Each row below holds a small network's activations on one input, seen along a few directions.
In each table, some parts of the input vary, and every possible input appears once, in random order.
Descriptions start from the smaller parts, as in this example, which fits no table here: one of 3 separate values, together with either a single point or one of 11 places around a ring or (one of 4 places along a line, together with one of 5 places around a ring).
Shared parts are said once, and a part with two or three values counts as separate values.
In the rows, 100 means zero.

Other details of the inputs vary at random and push rows far along two fixed directions, the same in every table; ignore that.

Table:
x1:  84 110 109 127  99 114 109 115  88 110  87
x2:  87 128  52  81  27 103  58 120  85 129 138
x3:  79  77 116  84 100 133  93  93 115  88  86
x4: 110  96 101 104 100 104 111  89 117 100 103
x5: 122  88  88  87 104  85 106  74 111 101 104
x6: 110  82 108  91 103  80 100  97 121 102 128
x7:  99 100 100 110 110  91 108  96  88 109  87
x8:  89 110 109 115 108 113  98 133  79  96  88
x9: 101 107 108 111 108  98  96 108  94  85  91
x10: 117  87 109  84 107  81  87 103 110  85 123
x11:  97 107 102 104  96  98 115  82 117  93  97
x12:  85 122 104 115 106 127 103 108  84  89  77
x13: 109  99  88  87 102  80 110  66 111  94  98
x14: 113  89  93  87 106  67 103  92 108 103 109
x15: 109 104 104 106 110 114  99 102  99  87  91
x16:  90  94 109 107 114 112 104 121  74 128  92
Each input here is: either a single point or (one of 3 separate values, together with one of 5 places along a line).
Start at x10 and move only the place on the line of 5, one step at a time. The first step leads to x8. Which rows follow, in order? -> x9, x15, x12
Which other rows does x6 become when the place on the line of 5 takes its other values? List them by row number. -> x1, x2, x4, x11

Table:
x17:  73 112  98 140 120 151 134 128  59 125  42
x18: 137  72  89  60  99  37  73 102 112  86 118
x19:  71 105 115  85 102 154  90 113  85 115  90
x20: 120 102 134 111 165  77 128 103  74  88  78
x21:  70  99  87  90  49 127  56  88  87 102  99
x22: 126  85 120 131 118  84 136  77 113 117  96
x23: 107  87 119 148 156  82 130  91 100 104  85
x24: 123  86  94 101 102  60 111  47 129  97 116
x25: 119 118  17  67  46  77  56  95  94 118 137
x26: 103  60 118 117 161  96 122 125 110  93  81
x27:  84  99  71  71  60 131  69 112 102 119  93
x28:  87 115  68  94  76 130  92  89  83  91  62
x29: 117  75  98  50  99  78  88  69 131  88 145
x30:  90  61 127 101 137 119 120  93 117  63  48
x31:  94 105  94  98  68  82  52 128  59 128 116
x32:  76 117  66  58  25  94  55  90 118  77 132
x33:  65 121 119 151 112 154 118 106  67 132  46
x34: 134  38 133 105 162  30 114  65 159  73 130
x35:  76 118 117 114  98  89  91 157  66 106  97
x36:  72 104  99  70  79 146  71  97  80  88  95
x37: 137  71 104  55  93  78  97  81 132 102 151
x38:  82 111 106 109  66 117 106 141  96 127 118
x39: 121 100  85  55  94  83  91  36 124  59 112
x40:  93  70 136 108 121 100 106  78 130  99  88
x41:  95  65 131 115 123  90 114  84 118 103 101
x42:  82 103  91  91 107 128  76 134  69 121 123
x43: 106  89 114 113 144 109 140  82 119  90  49
x44: 115 124 108 117  71 156  48 142 103  56 115
x45: 104  94  35  44  24  92  48  95 109 118 143
x46:  71 138  99 118  88 122 117 107  97 107  80
x47:  62 114  98 105  72 117  98 130  94 113 112
x48: 111 124  63  92  77  83  77 122  56 118  87
x49:  79 133  82 112  75 103 113 105  92 110 105
x50:  88 139  54  72  31  88  72  72 110  78 120
x51: 101 136  44  87  53  66  75 102 104 107 150
x52: 123  95 121 125 133  52 111  90  85  99  86
x53:  98 146 136 181 130 192 107 155  64  66  47
x54: 131  60 117  94  93  66 103  76 138 111 135
x55: 112 114 120 119 130  47 127 110  96  81  92
x56: 113  65 144  84 140  48 132  65 185  53 110
x57: 110  79 151  99 165  83 113 123  80  87  89
x58: 109 110  74 110  77 123 114 117  79 135  85
x59: 143  69 124  80 162  51 145  35 152  62 114
x60:  56 115 108 135 110 124 103 162  74 116 100
x61: 115 131  60  84  33  76  94  95 112 119 146
x62: 117  93  85  84  80  69  86  32 129  71 104
x63: 106 121  89 101  87 133 112 108  70 134 106
x64:  75 125 106 138 146 151 121 136  44 125  73
x65: 117  56 133 114 138 107 141 118 117 107  77
x66:  83 127  99  97 106 146 107  94  78 115  78
Describe the family of inputs behind these rows. -> one of 2 separate values, together with either a single point or (one of 4 separate values, together with one of 6 places along a line)
The inputs of x38 and x61 match in every part but the choice among 2 separate values. If x56 is changed in the same way as x38 into x61, which row does it become? -> x46
Which other rows does x65 become when the choice among 4 separate values takes its other values? List them by row number. -> x37, x38, x54
Which other rows does x33 become when the choice among 2 separate values takes its other values? List them by row number. -> x40
Which other rows does x52 become when the place on the line of 6 takes its other values? List them by row number. -> x22, x23, x24, x33, x62

Table:
x67: 118  89 109  88 115  51 114  82 124  97 130
x68:  81 178  32 103  13 145  64 104  61 122 101
x69: 103  66 117  53  99 121  83  54 156  49  99
x70:  88  88 153 139 152 123 102 162  67  96  76
x71:  91  92 128 151 145 126 151 115  79 137  63
x72: 113 121 104 123 127 107 134  72  98  68  58
x73:  82  89 141 143 151 117 136 157  80 115  75
x74:  70 102 126 146 143 119 143 107  68 108  33
x75: 123  92  73  73  75  32  99  42 149  85 127
x76: 143  71  86  53 101  28  83  87 138  84 150
x77:  89 133  34  88  27 133  60 117  40 170 114
x78: 120  86 104  81 123  52 108  80 112  93 121
x79:  53 119  68  66  15 188  41 107  96 103 110
x80: 127  73 126  94 114  58  83 114 130  74 141
Describe the family of inputs behind these rows. -> one of 2 separate values, together with either a single point or one of 6 places along a line
The inputs of x68 and x72 match in every part but the choice among 2 separate values. If x67 is changed in the same way as x68 into x72, which row does it become? -> x78
Which other rows does x69 become when the choice among 2 separate values takes its other values? List them by row number. -> x79
